These are the activations of a small network on made-up records, seen along a few directions, one row for each record.
After each row come some of the record's fields: Y, T, W, H, D.
Other fields move the rows too, some of them a lot.
In the rows, zero is written as 500.
Random noise pushes rows far along 5 fixed directions. That doesn't count. These rows show it; they differ only by the noise:
[506 897 529 486 358 756 618 683 186 650 305 508 450 455 638 562 430 564]
[590 331 473 347 517 515 435 438 627 478 556 575 623 488 605 493 395 476]
[509 421 353 525 415 567 507 504 510 576 542 532 562 470 609 471 437 562]
[612 385 484 263 569 447 426 440 582 412 520 449 468 381 536 554 474 504]
[525 562 641 121 338 579 461 655 503 624 661 627 783 486 498 372 398 751]
[567 489 642 286 444 620 393 556 475 535 478 538 582 515 551 457 533 493]
[572 503 527 244 468 525 475 536 522 514 552 535 595 428 549 496 408 599]

[577 609 631 402 585 503 481 528 409 450 416 455 440 424 480 578 553 401] => Y=y6, T=t1, W=w2, H=h2, D=d1
[551 594 604 469 478 627 494 529 501 521 469 566 572 602 579 488 400 451] => Y=y5, T=t2, W=w1, H=h1, D=d4
[431 358 437 733 454 658 454 477 386 625 373 509 455 577 616 456 701 385] => Y=y3, T=t1, W=w2, H=h2, D=d1
[557 428 545 481 589 450 336 450 476 355 410 188 123 418 384 556 822 406] => Y=y5, T=t2, W=w1, H=h1, D=d4
[431 343 408 719 456 682 404 483 511 629 470 402 461 608 629 359 507 455] => Y=y7, T=t2, W=w1, H=h1, D=d4
[453 267 218 725 457 508 460 437 454 478 392 418 365 452 534 532 713 417] => Y=y2, T=t2, W=w2, H=h2, D=d2
[572 698 394 545 624 642 567 504 276 438 153 419 250 398 716 741 417 281] => Y=y2, T=t2, W=w1, H=h2, D=d1
[499 370 589 616 507 455 364 454 542 439 472 406 272 544 345 463 773 308] => Y=y5, T=t1, W=w1, H=h2, D=d4
[463 614 308 520 516 560 640 519 464 655 552 472 527 377 604 468 170 649] => Y=y7, T=t1, W=w2, H=h2, D=d1
[574 438 422 566 625 675 512 367 519 502 231 534 484 547 749 569 303 212] => Y=y7, T=t2, W=w2, H=h2, D=d2
[588 526 543 483 631 352 580 395 634 349 493 582 555 478 549 630 321 331] => Y=y6, T=t1, W=w1, H=h2, D=d4
[453 470 535 763 433 567 504 511 521 537 493 615 553 630 521 426 534 333] => Y=y6, T=t1, W=w1, H=h2, D=d4
[570 603 536 432 534 480 565 452 546 426 473 540 527 536 485 546 392 469] => Y=y5, T=t2, W=w2, H=h1, D=d1
[432 194 489 496 514 363 295 486 650 493 689 275 329 540 299 292 807 542] => Y=y3, T=t2, W=w1, H=h1, D=d4
[574 482 795 429 536 626 300 532 431 458 319 472 379 651 516 466 756 296] => Y=y3, T=t2, W=w1, H=h1, D=d4
[488 436 542 637 583 480 463 390 524 417 405 360 291 544 473 546 583 340] => Y=y7, T=t1, W=w1, H=h1, D=d3
[476 547 241 416 542 263 670 492 604 413 655 436 490 338 384 550 305 758] => Y=y2, T=t2, W=w2, H=h1, D=d1
[530 516 584 455 444 568 545 555 420 519 491 692 600 539 518 514 589 469] => Y=y3, T=t1, W=w2, H=h2, D=d1
[518 395 324 354 570 385 538 418 603 440 554 435 498 321 500 528 449 579] => Y=y4, T=t2, W=w2, H=h2, D=d2
[608 458 539 340 731 349 488 347 689 263 462 465 431 449 462 619 439 382] => Y=y4, T=t2, W=w2, H=h1, D=d1
[539 427 330 656 587 326 727 401 689 438 636 689 639 525 536 591 273 518] => Y=y3, T=t1, W=w2, H=h1, D=d4
[577 308 707 446 516 499 432 451 590 410 513 791 750 711 511 531 630 322] => Y=y3, T=t1, W=w2, H=h1, D=d4
[588 262 763 323 490 533 302 491 481 454 429 622 642 590 495 500 850 362] => Y=y3, T=t1, W=w2, H=h2, D=d1
[522 954 645 164 580 347 590 601 400 389 484 319 315 297 281 584 491 726] => Y=y4, T=t2, W=w2, H=h1, D=d1
[537 253 537 613 624 507 379 343 620 352 415 475 485 659 523 479 580 202] => Y=y2, T=t2, W=w2, H=h1, D=d1
[499 594 572 587 563 539 575 482 502 476 396 455 397 520 503 553 410 414] => Y=y7, T=t1, W=w1, H=h1, D=d3
[435 452 582 170 358 606 336 672 476 688 657 416 604 435 453 233 505 783] => Y=y7, T=t2, W=w1, H=h2, D=d1
[582 266 485 297 625 337 535 377 719 355 544 607 602 467 489 549 463 525] => Y=y3, T=t2, W=w2, H=h1, D=d1
[506 406 453 753 537 544 529 417 484 417 326 602 442 570 591 629 527 214] => Y=y2, T=t1, W=w1, H=h2, D=d4
[406 509 316 703 361 398 613 585 316 539 584 391 345 387 375 482 761 742] => Y=y3, T=t1, W=w2, H=h1, D=d4
[568 562 687 116 538 463 400 544 392 436 463 479 508 384 427 583 573 595] => Y=y2, T=t1, W=w2, H=h2, D=d1
[538 457 542 464 444 585 490 475 510 556 542 687 697 600 567 496 417 456] => Y=y5, T=t1, W=w2, H=h2, D=d1
[446 317 371 692 523 420 420 465 617 547 592 373 346 556 461 364 624 510] => Y=y3, T=t2, W=w1, H=h1, D=d4
[509 767 781 521 507 603 474 633 383 523 449 534 503 616 417 468 551 422] => Y=y6, T=t1, W=w2, H=h1, D=d4
[530 363 676 358 510 559 378 547 500 529 469 619 591 588 514 428 592 454] => Y=y3, T=t1, W=w2, H=h2, D=d1
[429 294 562 230 280 486 331 642 468 640 725 529 743 438 364 302 697 847] => Y=y2, T=t1, W=w2, H=h2, D=d1
[442 647 388 507 455 548 593 535 398 605 535 563 563 422 560 514 364 638] => Y=y4, T=t1, W=w2, H=h2, D=d1
[605 300 783 342 571 654 204 457 594 485 341 570 597 681 599 454 634 182] => Y=y1, T=t2, W=w1, H=h2, D=d1
[428 594 447 535 406 558 610 527 530 572 588 659 716 596 525 421 351 617] => Y=y4, T=t2, W=w2, H=h1, D=d1
[563 626 291 447 571 384 652 456 427 428 496 400 327 263 495 701 384 619] => Y=y5, T=t1, W=w2, H=h2, D=d1
[511 543 621 837 480 820 393 521 239 596  65 475 342 681 750 549 797  83] => Y=y3, T=t2, W=w1, H=h2, D=d1
[493 645 515 814 480 763 521 507 387 585 260 629 524 715 696 463 434 154] => Y=y6, T=t2, W=w2, H=h2, D=d2
[581 385 525 352 669 515 416 400 570 448 471 452 448 441 558 509 349 402] => Y=y7, T=t1, W=w2, H=h2, D=d1
[395 656 687 600 370 560 534 631 382 545 491 512 528 635 392 450 623 506] => Y=y2, T=t1, W=w1, H=h1, D=d3
[459 615 480 590 436 580 512 598 412 644 481 527 525 539 499 481 463 550] => Y=y1, T=t1, W=w2, H=h2, D=d1
[456 203 320 802 528 383 446 377 694 514 642 444 490 547 441 444 559 504] => Y=y1, T=t1, W=w2, H=h1, D=d4
[514 760 611 215 547 351 439 654 378 435 478 133 150 245 245 569 723 754] => Y=y1, T=t2, W=w1, H=h1, D=d4

Which values does each new row have?
[571  96 209 792 737 421 439 195 665 321 392 468 315 430 642 673 559 178] => Y=y4, T=t1, W=w2, H=h2, D=d1
[372 385 251 876 425 471 625 480 567 614 667 596 557 626 516 389 465 565] => Y=y3, T=t1, W=w2, H=h1, D=d4
[445 593 566 370 357 473 582 654 296 527 456 497 411 358 382 530 734 708] => Y=y3, T=t1, W=w1, H=h2, D=d4
[622 337 412 262 626 367 418 379 613 359 528 384 380 330 521 601 486 482] => Y=y5, T=t2, W=w1, H=h2, D=d1
[455 273 608 269 397 350 406 571 640 474 726 568 685 454 294 386 636 681] => Y=y2, T=t1, W=w1, H=h2, D=d4
[507 479 868 425 548 580 265 516 466 426 419 441 409 649 338 463 874 316] => Y=y4, T=t1, W=w2, H=h1, D=d4
[585 501 638 368 521 592 358 515 402 482 364 357 314 456 493 517 705 364] => Y=y5, T=t2, W=w1, H=h2, D=d1
[633 379 781 278 503 599 391 528 501 453 396 691 749 633 631 505 593 286] => Y=y3, T=t2, W=w1, H=h2, D=d1
[467 757 433 443 484 389 689 601 356 443 446 431 357 297 412 675 450 639] => Y=y2, T=t1, W=w1, H=h2, D=d4
[566 268 760 453 592 495 252 427 558 365 448 465 478 608 414 481 763 315] => Y=y2, T=t1, W=w2, H=h1, D=d4
[454 488 500 657 569 387 534 425 579 377 519 412 338 500 397 546 606 425] => Y=y4, T=t1, W=w1, H=h1, D=d3
[377 428 427 854 403 491 433 547 538 609 663 427 458 606 368 300 672 556] => Y=y6, T=t1, W=w2, H=h1, D=d4
[477 504 639 588 384 686 478 530 522 600 473 756 855 791 624 366 365 426] => Y=y2, T=t2, W=w2, H=h1, D=d1
[432 491 465 604 448 582 492 530 566 577 582 571 616 604 558 418 446 546] => Y=y4, T=t2, W=w1, H=h1, D=d4
[426 551 418 812 424 460 606 508 516 535 548 598 532 565 491 492 475 434] => Y=y6, T=t1, W=w1, H=h2, D=d4
[463 490 529 520 414 593 457 573 530 594 575 587 691 631 589 362 358 583] => Y=y2, T=t2, W=w1, H=h1, D=d4
[489 442 290 553 528 305 575 468 662 466 624 434 490 388 404 498 419 688] => Y=y1, T=t2, W=w2, H=h1, D=d1
[411 537 428 891 399 659 584 489 347 534 312 560 401 566 600 572 656 326] => Y=y4, T=t1, W=w1, H=h2, D=d4
[424 515 447 542 420 425 586 513 523 506 584 582 552 447 439 528 522 605] => Y=y4, T=t1, W=w1, H=h2, D=d4
[467 532 336 472 544 439 493 525 567 590 562 404 446 407 538 464 323 604] => Y=y1, T=t2, W=w1, H=h2, D=d1
[443 644 656 257 320 488 410 686 422 633 634 447 598 425 318 268 649 774] => Y=y6, T=t2, W=w2, H=h2, D=d2
[463 382 446 471 351 515 403 521 464 561 542 436 482 477 402 388 737 585] => Y=y5, T=t2, W=w2, H=h2, D=d2
[437 712 280 779 363 615 672 555 259 632 419 489 395 461 563 586 491 567] => Y=y5, T=t1, W=w2, H=h2, D=d1
